Each row below holds a small network's activations on one input, seen along a few directions.
Each table varies a few parts of the input and shows all the possible inputs, shuffled.
Descriptions start from the smaller parts, as in this example, which fits no table here: one of 8 places around a ring, together with either a single point or one of 9 places around a ring or (one of 3 separate values, together with one of 4 places along a line).
Shared parts are said once, and a part with two or three values counts as separate values.

Other details of the inputs vary at random and push rows far along two fixed directions, the same in every table; ignore that.

Rows:
row 1: [ -8 -10  17 -28 -13  -3  14  34  33  -9  -7   3  -1  -6]
row 2: [ 38  11 -34  37 -17   0 -46  -2   0  -4  14  -8   9  29]
row 3: [-10 -13  -3 -11 -25  -1  -6  36  30  -2  15   1   2   9]
row 4: [ -9  11  16   4  31  -1  25 -46 -30  -4  -9  15 -21 -14]
row 5: [ 29   8 -32  26   2  -5 -36 -49 -27   1   2 -10  15   7]
row 6: [-12 -19  12 -23   0   2  12  33  34   1  -9   7  12  -4]
row 7: [ 22  22   0  16  22 -15 -19 -24 -23  -1   1   0 -11  11]
row 8: [ 37 -14 -27   4 -18 -13 -57  25  29 -15   9 -12  24  25]
row 9: [-23   5   3   9  12  10  23 -29 -46  -1  -9  -8  -6 -28]
row 10: [-22   8  20 -11  13  11  47 -35 -24   6 -15   4 -15 -30]
row 11: [ 30  10 -26  31   1 -15 -52  -2  -2   0  28   1  -4  38]
row 12: [ -9 -21  14 -30 -15  -5   8  41  38 -15  -6   1   6  -5]
row 13: [ -1 -10  18 -26 -15  -1  15  45  41  -8  -4   2  -4   1]
row 14: [ 14  14 -23  33  -1   2 -21 -29 -36   2   4 -12   5   3]
row 15: [ 28  27 -17  46  20  -5 -27 -34 -37  -2  10   2 -13  22]
row 16: [-36  17  19 -10   1   8  39 -14 -29  19   1  -1 -21 -21]
row 17: [  3 -23  16 -14  13  -8  -3  45  49 -11   1  22   3  20]
row 18: [ 47  11 -31  26 -13  -2 -45 -19  10   0  11   0  10  34]
row 19: [-21 -30  -1 -20 -20  -1  -3  40  29 -10  12  -1   7  -1]
row 20: [-25   0  12 -12 -10   5  25  15   1  10   8  -2 -12 -10]
row 21: [-33  -1  18 -16  26   4  35 -24 -32  15 -21  -4   6 -36]
row 22: [ -9 -12  18 -22  -1   5  17  35  36   6  -8  11   5   4]
row 23: [  8  -6  13 -22 -21  -2   2  47  49  -8   0   6  -3  15]
row 24: [ -8 -16  14 -20   1   4  17  37  35   5  -7   6   8  -1]
row 25: [ -8   3   9   4  -8  12  24  15   4  -2  -1   2 -12  -3]
row 26: [ 16  26 -11  31  -4   8  -8 -20 -24   8   5  -4  -9  12]
row 27: [-45   4  14 -13   5   4  36 -21 -39  12  -2  -7 -10 -35]
row 28: [-13  10   6  -3  11   6  26 -46 -31   5 -13   1  -6 -26]
row 29: [ 38 -10 -39  21  -8  -6 -55 -22   3 -11   9  -8  24  20]
row 30: [-22  -1   5  -6  29   2  15 -32 -40  14 -17 -10  12 -31]
Each input here is: one of 5 separate values, together with either a single point or one of 5 places along a line.
The inputs of row 16 and row 23 match in every part but the choice among 5 separate values. If row 19 is changed in the same way as row 16 into row 23, which row does it become?
> row 8
Which other rows agree with row 25 in the choice among 5 separate values? List them by row number.
> row 2, row 9, row 14, row 15, row 26
Change only the place on the line of 5 in row 10. List by row number the other rows that result.
> row 5, row 18, row 28, row 29
Change only the place on the line of 5 in row 6. List by row number the other rows that result.
> row 21, row 22, row 24, row 30
